Each row has a name. After each piece below comes the name of the row it's from, unless a question asks for something else. Each question is about the rows just above it.

[ 51 128 126 135 176 129 142 139 126] : K_519
[ 51 126 129 135 139 142 128 126 177] : K_867
[142 139  51 126 176 128 135 125 129] : K_592
[126 177  51 126 129 135 139 142 128] is which row reordered?
K_867
Put [177  51 126 129 135 139 142 128 126] back in order: which row is it?
K_867
[126 139 142 129 176 135 126 128  51] is which row reordered?
K_519
[177 126 128 142 139 135 129 126  51] is which row reordered?
K_867

[148  97  57 194] -> K_592
[145  94 131 100] -> K_662
[ 94 145  99 131] -> K_867
Put [145  99 131  94] back in order: which row is it?
K_867
Put [ 94 100 131 145] back in order: which row is it?
K_662

[188 128  50 182  67  54  51 202  52  74  46  50 204 211  52  57 193  66
  53 147  46 200 183 194 177  61 159  68 199 187] -> K_778
[201 102 139 207 208  49  57 136 209 119  49  92 121  46  53  50  44 139
  55 199 131  47 205  48 208 208 208  82  48 189] -> K_142
[ 49  82 121 209 199  47 139  50 208 139 189 102 201  48  55 136  91 208
 208  49  53 205 207  45  46 119 208 131  57  48] -> K_662
[208 121 199 201 139 208  46  44  47 205  57 131 208 102  55 119  48 209
  49 139  49 136  53  48  82  50 207 208  91 189] -> K_592
[136  91 208 208  49  53 205 207  45  46 119 208 131  57  48  49  82 121
 209 199  47 139  50 208 139 189 102 201  48  55] is which row reordered?
K_662
Which row holds these entries in another order? [189  48 205 136 131 139 119 208 208  50  53  91 201 208 139 208  47  44
 207  55 102  46 209 199  49  57  48 121  49  82]
K_592
[189  48  82 208 208 208  48 205  47 131 199  55 139  44  50  53  46 121
  92  49 119 209 136  57  49 208 207 139 102 201] is which row reordered?
K_142
Put [ 46  46  50  50  51  52  52  53  54  57  61  66  67  68  74 128 147 159
 177 182 183 187 188 193 194 199 200 202 204 211] back in order: which row is it?
K_778
[ 48  57 131 208 119  46  45 207 205  53  49 208 208  91 136  55  48 201
 102 189 139 208  50 139  47 199 209 121  82  49] is which row reordered?
K_662
Put [ 67 211  52  53 194 182  50 204  46  66 183 193  51 199 200  54  68 202
  74  57 177  50 187 188  52 147 159 128  61  46] back in order: which row is it?
K_778
Put [ 44  46  47  48  48  49  49  50  53  55  57  82  91 102 119 121 131 136
 139 139 189 199 201 205 207 208 208 208 208 209] back in order: which row is it?
K_592

[135 110 125 105 125 115]  K_387
[129 132 161 106 108  67]  K_867
[161 132  67 105 129 108]  K_457
[161 109  67 105 129 108]  K_524
Which row holds these entries in another order? [135 115 125 125 110 105]
K_387
Which row holds these entries in another order? [125 135 125 105 110 115]
K_387
Which row holds these entries in another order? [132 161 106 108  67 129]
K_867
Which row holds these entries in another order? [105 129 108 161 132  67]
K_457

[133 133 129 153  86]  K_778
[143 131 141 151 187]  K_519
[ 87 129 124 136 102]  K_142
[160 150 103 174 115]  K_598
[161 103 174 115 150]  K_457
[123 132 120 141  86]  K_512
[110 131 113 131  97]  K_387
[125 130 129 141 146]  K_592
[125 131 131 147 138]  K_867
[160 115 174 151 103]  K_291
[ 95 123 135 130 102]  K_524
Which row holds these entries in another order? [103 115 150 160 174]
K_598
Put [103 174 115 160 150] back in order: which row is it?
K_598

[ 96  79  78 151 200  79 154 152  67  51 154  74 205  81 203 205 206 193
  62  96 149 155 165  81 206  77  83  57 128 155 157] = K_867
[205 154  51  79  81 154 151  96 205  74  81  83 193  57 155 157  78 203
 128 152 205 200  77  67 206  62  79 155 149 165  96] = K_524
[ 83 110 112  58 205 128  58  60 122 134  56  74 175 117 169 179 207 195
 108  94  59  57 143 115 195 109 101 134 149  58  59] = K_387
[ 56  54  53  57  63  56  80  61  65 124  61 123 158  52 135 152  93  71
 173  65  63  60 202  56 115  54  55 191 206  62  64] = K_598
[205 152 154 151 200 205  74 206  62  79  78  81  81  67  51 154 129  83
 165 203 193 157  77 155  57  79 155 149  96 206  96] = K_457
[ 57  49  50 188 183  51 184 188  48  49 192 117 107  50 207 115 205  83
 115  58 191 192  96  51 164  49  52 108  72 190 190] = K_662
[101 113 109  56 118 113  63  59 120 173  57 133  49 115 144  49  62  72
 206  65 199 201 173  78 106  75  77 205 165 199 197] = K_291
Put [ 78 154  81 157 200  57  79 149 205 155 151 165 206 193 155  96 154 205
  74  81  96  67  83  51 128  62 152  77 203  79 206] back in order: which row is it?
K_867
Put [206 205  96  74 206 155  81 155  51  57 152 203 205 154 193 149  79  96
  79 154  83 200  67  78 157 128  62 151  81  77 165] back in order: which row is it?
K_867

